Each row below holds a small network's activations on one input, seen along a few directions.
Each table varies a few parts of the input and shows all the possible inputs, shuffled.
A made-up example of a description, with smaller parts first: one of 2 separate values, together with either a single point or one of 11 places along a line or (one of 5 places around a ring, together with one of 6 places along a line).
Shared parts are said once, and a part with two or three values counts as separate values.
In the rows, zero is written as 128.

Other details of the inputs vary at random and push rows far along two fixed directions, the same in every table; ignore that.

Rows:
R1: [150  75 116  95  54  74 113 151 150 141 120  88 138 146]
R2: [162  35  87  42  97  92 133 134 152 117 166 117 146 145]
R3: [156 145  81 153 187 195 119 116 160  48 152 146 119 134]
R4: [185 107  42 103 118 178 150  78 223  57 140 109 117 169]
R5: [ 99 106 136  92  79  51 145 140  79 202 117 120 129 176]
R6: [149  77 136  78  66  89 112 125 166 163  88  93 139 122]
R7: [160  77 142  59  80  87 130 148 113 157 141 113 149 113]
R8: [ 71 204 192 203 189 151 143 144  55 136 116 157 129  96]
R9: [104 183 176 164 178 190 108 113 124 108 121 153 114  79]
R10: [100  99 156 109  69  54 147 156 101 189  80  95 153 130]
R11: [131  96 172  88  87  80 123 165  90 220 145 117 141  94]
R12: [204 104  65  93 153 193  87 102 213  56 166 127 116 123]
R13: [140 143 156 126 150 160 108 116 133 122 135 137 122  95]
R14: [181  50  83  33 100 139 120 116 185  65 142 109 135 127]
R15: [115 131 172 125  88  51 144 203  51 226 143 123 150 105]
R16: [119  92 140  96  98  53 153 179  80 178 154 127 140 130]
R17: [153 165  76 160 147 193 142  78 187  77 132 130 112 145]
R18: [111 193 155 182 185 173 107 127 100 138 140 152 109  88]
R19: [117 174 105 162 170 180 120  81 127  99 103 146 101 171]
R20: [157 151  96 134 163 200  86  60 177  92 109 142  92 161]
R21: [131  98 155  93  93  80 135 163  80 198 141 124 147 107]
R22: [ 78 210 171 214 192 148 145 153  50 145 127 162 117 102]
R23: [ 66 167 141 194 169 134 134 102 125 105  85 137 131 134]
R24: [ 56 163 194 194  94  55 147 193  51 201  96 111 137 130]
R25: [130  84 145  86  95  77 144 170  83 184 142 118 145 119]
R26: [211  67  57  61 117 158 107 104 185  71 164 121 122 132]
R27: [121 179 120 162 161 175 112  81 120 116 102 154 103 160]
R28: [114 144 141 151 125 128 123 109 130 132  78 121 135 120]
R29: [ 39 196 192 199 189 141 147 142  65 122 120 167 132  98]
R30: [113 146 104 158 126 122 173 115 154 121 137 129 126 161]
R31: [127 164 134 148 178 197 112  98 139  65 127 151 121  96]
R32: [126  57 109  94  62  53 132 155 156 129 129  94 143 169]
R33: [164  82  76  86 156 165 121  89 185  33 155 136 131 142]
R34: [ 78 201 180 232 155 141 105 138 108 143  96 136 110 113]
R35: [133 182 113 176 146 183 139  93 175 120 126 131 109 128]
R36: [157  62  94  64  92  69 141 169 137 130 170 117 146 148]
Each input here is: one of 4 places along a line, together with either one of 4 separate values or one of 5 places along a line.
- Changing only the place on the line of 4 turns R6 into R28. The same change can be made to R20. Which row results? => R27
- Change only the place on the line of 5 in R9. List by row number the other rows that result. => R11, R12, R13, R18
- Change only the choice among 4 separate values in R32. List by row number the other rows that result. => R5, R23, R30

Rows:
R37: [139 107 134 113 118 119 132 154 128 134 152 121 139 103]
R38: [139 110 135 110 117 115 123 148 124 132 144 122 137 106]
R39: [116 136 131 142 159 159 116 109 132  90 104 136 127 121]
R40: [124 138 107 133 161 154 129 108 132  92 143 147 126 136]
R41: [127 113 123 126 104 107 128 130 138 144 117 117 127 145]
R42: [112 100 134 113 115  99 132 137 124 115 126 122 136 140]
R43: [143 149 119 135 150 170 115 109 148 107 129 138 113 127]
R44: [140 113 124 109 116 117 133 127 116 148 135 128 129 138]
R45: [129 109 120 110 125 106 146 146 123 133 147 129 135 131]
R46: [130 121 140 115  93 117 129 113 148 151 101 112 129 126]
R47: [144 119 136 104 112 123 119 134 127 150 129 122 129 122]
R48: [130 118 129 123 103 108 122 125 142 148 110 109 129 139]
R49: [ 52 204 180 220 144 101 151 157  58 184 102 145 128 125]
R50: [133 138 105 135 163 155 128 106 131  96 136 143 120 136]
R51: [138 145 128 144 158 160 113 119 136  96 134 140 122 107]
R52: [144 116 140 104 112 121 116 135 123 143 132 125 133 117]
R53: [138 146 110 136 152 170 119 103 140 107 133 136 110 132]
R54: [127 122 109 132 101 101 154 141 134 132 130 112 134 154]
- What do these inputs look like to the network? => either one of 2 separate values or one of 5 places along a line or one of 11 places along a line

Rows:
R55: [152  39 155  37  40  67 123 166 151 161 120  83 158  91]
R56: [237  65  52  37 129 186  74  85 204  81 180 128 105 138]
R57: [175  55 146  25  31  74 123 145 141 191 116  86 149 110]
R58: [139  90 120  67  92  77 166 147  84 174 154 130 143 149]
R59: [161 125 112 134  71  84 149 189 136 188 170 101 131 129]
R60: [135 154 149 148 162 182 109 107 145 107 106 133 128  81]
R61: [ 82 138 126 173 158 145 118 104 142  64  82 129 123 152]
R62: [195 123  79 109 196 218  89 103 164  42 175 152 116  95]
R63: [ 97 187 175 205  76  90 160 170 123 211 105  97 132 108]
R64: [ 95 207 203 176 164 129 124 169  28 214 142 161 116  87]
R65: [ 40 188 201 208 141  82 145 153  34 199  64 137 135 130]
R66: [131 141  82 146 151 180  91  45 182  83  82 132  97 188]
R67: [191 141  85 113 189 220  90  91 160  51 172 153 108 110]
R68: [ 92 154 116 169 202 167 154 116 113  56 151 160 127 133]
R69: [171  36 133  33  74  69 122 193 111 148 179 108 151  97]
R70: [155  84  63  95  47  56 189 164 161 169 169  88 139 186]
R71: [ 62 198 171 182 161 109 160 135  34 211 130 167 118 138]
R72: [ 19 176 189 229 166  95 134 146  77 112  74 142 139 135]
R73: [185  87  35  75 174 191 130  78 187  24 168 143 124 148]
R74: [122 191 162 175 167 198  92  78 146 137  97 144 105  95]
R75: [146 107 110 133 170 194  92  94 217   5 126 126 135  88]
R76: [103 167 124 164 148 159 114  76 141 112  72 135 104 175]
R77: [120  94 135  94  66  67 133 126 109 172  85 106 135 168]
R78: [131  23 105  39  81  37 161 176 122 118 175 114 166 139]
R79: [112 185 107 158 192 184 146  88 112 101 141 171 104 149]
R80: [127  92  88 130  17  33 166 152 165 182  96  68 138 201]
R81: [ 70 166 209 187 174 103 126 205  40 146 156 156 146  63]
R82: [138 171 154 144 146 188 104  85 156 125  98 134 110 103]
- Changing only one part turns R70 into R80. The same change can be made to R71. Which row results? => R66
- What do these inputs look like to the network? => one of 4 separate values, together with either a single point or one of 6 places along a line
- Change only the choice among 4 separate values in R75. List by row number the other rows that result. => R72, R78, R81
- List by row number the other rows that have the choice among 4 separate values in common with R57. => R55, R60, R63, R74, R75, R82
